These are the activations of a small neural network, seen along a few directions. Each row is one input.
In each table, some parts of the input vary, and every possible input appears once, in random order.
A made-up example of a description, with smaller parts first: one of 4 places along a line, together with either a single point or one of 9 places around a ring or (one of 3 separate values, together with one of 5 places around a ring).
Shared parts are said once, and a part with two or three values counts as separate values.
(in the rows, 128 means zero)

Other details of the inputs vary at random and push rows far along three fixed directions, the same in every table; ignore that.

A family of inputs:
R1: [ 96 123 110 129 209 231 151 111 199 144 122 118]
R2: [159  99 164 123 165 152 143 159 145 115 114 131]
R3: [ 95 194 102 118 127 153 152  91 143 135 101  86]
R4: [129 110 153 129 114  73 120 125  93 117 139 133]
R5: [158 123 165 131 106 110 135 155 110 107 120 125]
R6: [139 187 123 116 116  98 147 111  96 116  93  95]
R7: [153 202 163 104  97  96 159 123  97  84  86  87]
R8: [135 109 171 120 126  85 111 149  99 107 131 148]
R9: [ 89 178  75 140 105 151 121  71 128 151 130 102]
R10: [120 108 137 131 100  71  87 132  89 123 153 161]
R11: [111 176 131 112 163 188 172 109 159 124 105  75]
R12: [153  70 136 140 128 124 104 157 133 125 140 168]
R13: [108 130  83 139 140 153 117 104 145 140 142 125]
R14: [146 199 129 120 100  89 134  99  89  97  89 103]
R15: [157 192 153 108 115  88 151 122  99  82  75  92]
R16: [ 76 139  63 142 140 201 121  75 165 178 153 118]
R17: [ 78 134  48 155 142 175 102  72 155 170 145 122]
R18: [117  55  89 153 103 140  87 143 142 169 185 178]
R19: [ 69 134  53 139 164 193 125  85 177 175 137 127]
R20: [137  59 107 145 125 125  93 153 137 149 153 169]
R21: [111 164  76 138  96  93 107  95 107 136 113 112]
R22: [162 116 219 107 179 114 162 172 135 103 113 123]
R23: [142 130 115 122 116 112 118 125 117 128 127 142]
R24: [133 148 166 105 180 204 179 134 168 120 110 105]
R25: [127  79 104 147 128 129  99 142 143 133 145 151]
R26: [139 197 136 109  84  93 142 106  93 118  87  95]
R27: [ 93 172  54 137 109 123 115  75 115 157 129 117]
R28: [134  79 172 117 200 213 176 184 187 131 138 132]
R29: [168 118 193 110 144 132 169 184 132  94 114 116]
R30: [193 104 195 121 139 107 144 185 111  78 117 141]
R31: [113 168  86 142  56  80  98  92  94 135 118 108]
R32: [ 85 157 129 117 204 183 158  91 170 156 129  95]
R33: [139 158 125 131  62  72 111 121  92 109 113 119]
R34: [137  54 112 168  64  88  67 155 112 142 166 180]
R35: [127 146 124 125 103 117 134 131 123 120 128 125]
R36: [142  62 112 142 130 128 101 155 134 146 158 166]
R37: [182  86 185 117 156 135 142 181 133  96 125 155]
R38: [141  69 117 142 131 131 103 157 145 122 157 169]
R39: [113  58  85 168  77 120  67 137 132 155 184 188]
R40: [160 116 141 129 104  79 120 158 106 103 118 145]
R41: [155 123 128 135 102  83 112 140 100 107 124 130]
R42: [186 106 185 108 152 122 154 179 120  98 118 138]
R43: [104 182  78 139 113 125 114  71 118 139 102  99]
R44: [129 119 157 124 121  85 108 137  90 115 144 142]
R45: [125 187 115 110 137 135 146  95 124 127  89  96]
R46: [116 170  86 131 123 132 120  80 115 143 114 103]
R47: [163  87 139 134 108  85 110 172 112 106 142 167]
R48: [130 186  95 127  91  80 123  99  88 118 110 107]
R49: [137 189 180  99 150 100 160 116 114 106 101 101]
R50: [139  77 177 124 149 107 135 155 120 110 155 152]
R51: [ 66 142  57 138 142 196 130  84 167 181 153 119]
R52: [162 197 146 110 112  94 147 107  84  98  87  93]
R53: [103 132  94 140 117 157 116  99 143 160 131 120]
R54: [113 108 185 108 215 181 178 136 170 118 120 108]
R55: [121 169 121 124 100 112 137 117 116 125 105  99]
R56: [145 111 171 125 143 157 149 159 149 110 118 131]
R57: [108  66 131 134 189 234 142 147 204 157 152 148]
R58: [176 115 185 111 163 126 165 184 130  88 109 121]
R59: [107  62  78 160  94 130  83 142 141 161 188 175]
R60: [151 131 140 131  82  90 121 144 101 107 133 128]
R61: [118 111  80 156  59  94  78 106  98 158 154 147]
R62: [156 154 133 120  94  72 127 136  87 106 109 133]
R63: [ 99 119 116 120 191 231 160 121 190 162 137 110]
R64: [116  78 109 147 109 133 106 150 140 155 153 157]
R65: [160  98 203 116 167 110 146 173 131 110 142 146]
R66: [157  80 166 124 120 124 135 188 132 115 144 164]
R67: [120 131 190 103 222 183 177 142 181 125 117 112]
R68: [ 88 187 138 106 162 139 164  71 133 123 100  84]
R69: [ 94 170 116 125 119  97 110  85  91 136 125 105]
R70: [ 97  72 123 143 146 128  90 135 133 152 165 159]
R71: [139 129 164 103 169 187 170 149 163 125 120 120]
R72: [100 101  70 150  85 126  85 108 129 174 153 147]
R73: [130 193 175  96 131  85 165  99  93  90  95  91]
R74: [ 90 168  59 138 113 123 114  78 123 158 116 110]
R75: [135  48 111 155  69  87  79 170 118 146 170 191]
Description of these inputs: one of 5 places around a ring, together with either one of 3 separate values or (one of 2 separate values, together with one of 6 places around a ring).
Q: The inputs of R10 and R69 match in every part but the place on the ring of 5. If R14 is changed in the same way as R10 into R69, which row does it become?
A: R17
Q: Change only the choice among 2 separate values in R16. List by row number the other rows that result.
A: R52
Q: A walk changes only the place on the ring of 6. It starts at R17 and steps to R46. List the rest of the walk in order.
A: R36, R6, R58, R41
Q: A walk changes only the place on the ring of 5. It starts at R34 and steps to R5. List the rest of the walk in order.
A: R9, R39, R56

A family of inputs:
R76: [143 123 185 120 130 100 136 146 113 102 124 130]
R77: [171 172 149 111  95  85 152 145  93  99  89 111]
R78: [158  81 127 133 123 131 120 172 138 119 146 165]
R79: [113  82 119 142 173 157 105 120 150 150 147 148]
R80: [138  96  97 160  33  61  63 135  90 130 147 161]
R81: [ 92 152  78 129 201 244 151  79 191 161 109  93]
R82: [157 122 156 119 153 158 157 165 148  99 115 121]
R83: [150 174 187 106 129  84 155 132  91  79  95  99]
R84: [ 70 184  61 129 124 119 116  58 123 165 126 104]
R85: [ 79 191  98 118 129 130 132  64 122 153 118  83]
R86: [ 82 186  42 149  88 139 107  59 127 154 127 105]
R87: [138 135 174 106 163 126 156 147 128 120 118 122]
R88: [140 146 169 113 154 113 152 137 121 100 118 119]
R89: [134 140 186 109 154 134 157 135 126 111 116 113]
R90: [124  29 107 160 115 163  91 165 165 159 182 183]
R91: [153 117 164 105 163 174 166 172 157 117 109 116]
R92: [127  36 105 155 119 162 100 165 160 164 179 180]
R93: [134 137 100 138  59  24  87 109  60 122 139 149]
Q: The inputs of R90 and R89 match in every part but one. If R82 is changed in the same way as R90 into R89, which row does it become?
A: R88
Q: What is each input in this table made of?
A: one of 2 separate values, together with either a single point or one of 8 places around a ring
Q: Change only the choice among 2 separate values in R85. List by row number the other rows that result.
A: R92

A family of inputs:
R94: [120 176  90 120  93  94 119  99 102 140 140 126]
R95: [ 62 161  92 131 135 168 130  74 146 146 150 115]
R96: [ 77 146  95 137 140 168 112  73 146 173 117 102]
R97: [124 109  67 139  72  86  89 116 102 171 165 160]
R98: [ 92 155  61 127 150 158 131  91 143 175 119 109]
R99: [150 102 173 114 118  92 145 177 118  90 144 153]
R100: [ 91  46 106 166  93 118  79 141 141 156 198 177]
R101: [187 102 138 133 102 127 137 197 131  88 113 144]
R102: [148 179 149 126  80  30 119 109  70  91  78  96]
R103: [105 144  61 141 146 155 108  69 136 169 127 121]
R104: [130 174 115 120 102  63 126 115  87  92 111 117]
R105: [132 126 113 129  82  71 107 135  95 123 157 164]
R106: [ 83 163  60 126 160 156 127  84 149 146 139 122]
R107: [147 161 151 122  99  51 138 144  88  85 102 109]
R108: [ 94 119  76 136 143 141 115 118 153 169 129 126]
R109: [161 194 153 116  86  65 114  96  61 100  99 107]
R110: [110 165 106 134 104 106  97  72  97 125 132 123]
R111: [ 88 160  73 133 163 160 117  65 145 140 130 120]
R112: [148 149 192 100 180 178 181 144 142 113 123 115]
R113: [ 68 150  95 144 141 165 116  68 148 146 135  99]
R114: [159  88 158 131 141 141 118 143 125 136 135 145]
R115: [ 83 155  88 131 130 174 130  80 143 186 132 109]
R116: [151  46 113 162  72 156  91 179 145 136 173 180]
R117: [184 186 153 107 100  42 139 142  61  84  97 120]
R118: [124 143 180  97 173 155 189 158 162 113 107  97]
R119: [132 139 178 114 194 159 172 139 158  88  97  94]
R120: [143 130 173 111 175 176 152 128 141 134 100 104]
R121: [145 136 178 110 194 160 169 144 157 118  77 100]
R122: [ 98 156 117 140  92  98  99  83 103 136 115 102]
R123: [194 173 163 130  48  86 128 140  77  70  76 100]
R124: [113 135 178 114 157 163 166 137 152 125 118 100]
R125: [141  44  62 181  82 146  65 150 152 139 160 183]
R126: [136 152 193 100 179 173 181 138 145 100 123 114]
R127: [105 162  91 139 110  93 102  78 103 110 123 121]
R128: [136 141 180  94 173 160 188 163 159 129  99 105]
R129: [136 137 155  97 165 163 177 149 150 143 112 111]
R130: [155 176 126 124 109  74 117  99  82 106 103 121]
R131: [171  49 123 146  85 141 115 207 152 118 161 181]
R132: [129  45 144 149  94 108  92 170 126 161 164 175]
R133: [157  81 171 119 209 184 157 167 168 129 111 134]
R134: [123  88 138 127 169 196 140 139 165 165 158 144]
R135: [ 70 145  89 140 136 157 104  66 138 135 146 117]
R136: [173  39 129 138 137 111 107 191 128 137 162 184]
R137: [145  98 174 119 116  92 145 184 126  98 143 142]
R138: [138  35 140 145 132 103 107 198 142 126 158 174]
Q: What is each input in this table made of?
A: one of 5 places around a ring, together with either a single point or one of 8 places around a ring
Q: The inputs of R135 and R104 match in every part but the place on the ring of 5. If R120 is changed in the same way as R135 into R104, which row does it become?
A: R98
Q: The inputs of R100 and R137 match in every part but the place on the ring of 5. If R116 is changed in the same way as R100 into R137, which row does it become?
A: R131
Q: Change only the place on the ring of 5 in R109. List by row number the other rows that result.
A: R94, R112, R117, R130
Q: Change only the place on the ring of 8 in R133. List by row number the other rows that result.
A: R102, R103, R111, R119, R121, R127, R130
